Look-ups in named tables: a row name and a column name give one cell, copied from the table.

Table Tib
|  | Sapizur | Lamaf |
|---|---|---|
| Vas | 3.429 | 3.645 |
| Mabeno | 1.297 | 2.218 |
| Sonato | 0.013 | 2.534 |
| Tid | 5.866 | 1.696 |
| Bakuli | 1.115 | 2.899 |
| Komal | 2.787 | 3.455 |
| Rom | 3.414 | 3.172 |
| Totiv | 3.184 | 4.068 |
| Dilemi | 9.526 | 5.704 |

What is the Sapizur of Vas in Tib? 3.429
What is the Sapizur of Dilemi in Tib? 9.526
What is the Lamaf of Dilemi in Tib? 5.704
What is the Sapizur of Mabeno in Tib? 1.297
What is the Sapizur of Sonato in Tib? 0.013
What is the Sapizur of Bakuli in Tib? 1.115
Which row has the largest Lamaf? Dilemi

Subo:
fields: Totele, Tope, Bibo, Rogine, Kiz, Gunozu, Dobaneb, Guz, Namela
Nofilof: [141, 140, 139, 140, 142, 141, 137, 136, 141]
Lal: [127, 143, 154, 148, 107, 119, 152, 152, 141]
Tuk: [116, 142, 155, 143, 91, 109, 166, 169, 134]
Gono: [151, 139, 133, 139, 162, 154, 125, 124, 144]
Tilu: [173, 140, 128, 144, 199, 178, 98, 91, 156]
Mugu: [110, 140, 154, 139, 83, 103, 175, 179, 128]
Zaki: [82, 134, 147, 120, 49, 80, 214, 229, 102]
Rinesip: [160, 151, 163, 171, 147, 146, 108, 94, 171]
Sis: [120, 144, 160, 150, 91, 109, 160, 160, 140]
Gub: [107, 131, 131, 116, 101, 114, 183, 195, 110]
Ziz: [163, 131, 107, 120, 205, 181, 114, 117, 134]

Bibo of Tuk is 155
Tope of Tilu is 140
Guz of Lal is 152
Gunozu of Gub is 114
Guz of Nofilof is 136
Tope of Mugu is 140
Dobaneb of Tilu is 98
Rogine of Tilu is 144
Bibo of Tilu is 128
Namela of Mugu is 128
Gunozu of Gono is 154
Guz of Ziz is 117
Totele of Nofilof is 141
Totele of Lal is 127
Bibo of Rinesip is 163
Kiz of Ziz is 205
Dobaneb of Mugu is 175
Tope of Rinesip is 151

Pazigo:
,Rur,Bag,Pudu,Farava,Las,Kegiku,Dez
Nedat,53,136,119,194,94,82,118
Nevevi,102,41,45,87,119,125,110
Rabi,83,104,28,157,120,151,117
Lirizar,57,95,69,182,82,100,108
Zuk,172,93,178,67,78,96,99
Zor,166,123,123,148,32,136,84
Dufez,141,97,33,116,109,180,106
Nizilu,187,119,109,121,50,160,87

Lirizar, Rur => 57
Rabi, Las => 120
Zor, Kegiku => 136
Nedat, Pudu => 119
Zor, Bag => 123
Nizilu, Pudu => 109
Zor, Pudu => 123
Nevevi, Farava => 87
Nizilu, Las => 50
Nizilu, Rur => 187
Nevevi, Bag => 41
Zor, Rur => 166
Rabi, Kegiku => 151
Which row has the largest Kegiku? Dufez

Bagip
fields: Fotagi, Zefete, Pez, Rer, Tam, Ked, Vupude
Vus: [0.6, 0.6, 0.4, 0.5, 0.7, 0.6, 0.3]
Fegi: [0.6, 0.8, 0.4, 0.4, 0.4, 0.7, 0.3]
Sosu: [0.3, 0.5, 0.8, 0.5, 0.6, 0.4, 0.6]
Gusizut: [0.1, 1.0, 0.6, 0.6, 0.4, 0.4, 0.7]
Zak: [0.4, 0.7, 0.7, 0.5, 0.7, 0.4, 0.7]
Bive: [0.1, 0.6, 0.8, 0.8, 0.3, 0.5, 0.4]
Nabub: [0.1, 1.0, 0.4, 0.4, 0.1, 0.8, 0.5]

Ked of Zak: 0.4
Vupude of Nabub: 0.5
Fotagi of Nabub: 0.1
Vupude of Vus: 0.3
Rer of Bive: 0.8
Tam of Bive: 0.3
Ked of Gusizut: 0.4
Pez of Gusizut: 0.6
Pez of Bive: 0.8
Zefete of Gusizut: 1.0
Tam of Fegi: 0.4
Fotagi of Zak: 0.4
Tam of Vus: 0.7

Zesoz =
	Donomo	Nasavob	Vofala	Zato	Ses	Doz	Pono	Nipiz	Kifo	Mog
Rovoki	2984	5575	1662	4153	5589	3776	4349	5398	5629	8231
Dudis	7797	5148	5262	3130	1834	4874	1967	5194	5340	5177
Vez	7478	4593	5487	2155	2225	3430	2454	3914	4424	3200
Git	1898	6103	3422	7050	5838	2751	5695	6522	3313	5263
Pumosib	1997	5831	3815	7200	5876	2636	5922	6419	2917	4521
Tup	7274	4399	5553	2153	2507	3137	2718	3663	4130	2676
Kufod	4918	2316	2797	1538	4625	6013	5226	3549	6242	6824
Vegel	4832	2523	2587	1578	4744	5838	5080	3617	6261	7040
Nukug	4357	3514	1918	2057	5150	5069	4587	4076	6274	7838
Dumi	7420	5152	5098	4968	2710	6456	2360	6333	5762	6551
Zukof	2180	5535	4186	7188	5849	2552	6098	6220	2576	3773
Zom	7715	5234	5183	3753	1989	5482	2025	5674	5568	5809
Kipino	3106	4537	5068	6421	5659	2326	6151	5329	1975	1934

What is the Zato of Dudis in Zesoz? 3130
What is the Ses of Zom in Zesoz? 1989
What is the Kifo of Dudis in Zesoz? 5340
What is the Zato of Git in Zesoz? 7050
What is the Doz of Kipino in Zesoz? 2326
What is the Ses of Vegel in Zesoz? 4744
What is the Donomo of Tup in Zesoz? 7274
What is the Mog of Zom in Zesoz? 5809
What is the Pono of Dumi in Zesoz? 2360
What is the Doz of Git in Zesoz? 2751
What is the Vofala of Dumi in Zesoz? 5098
What is the Donomo of Nukug in Zesoz? 4357

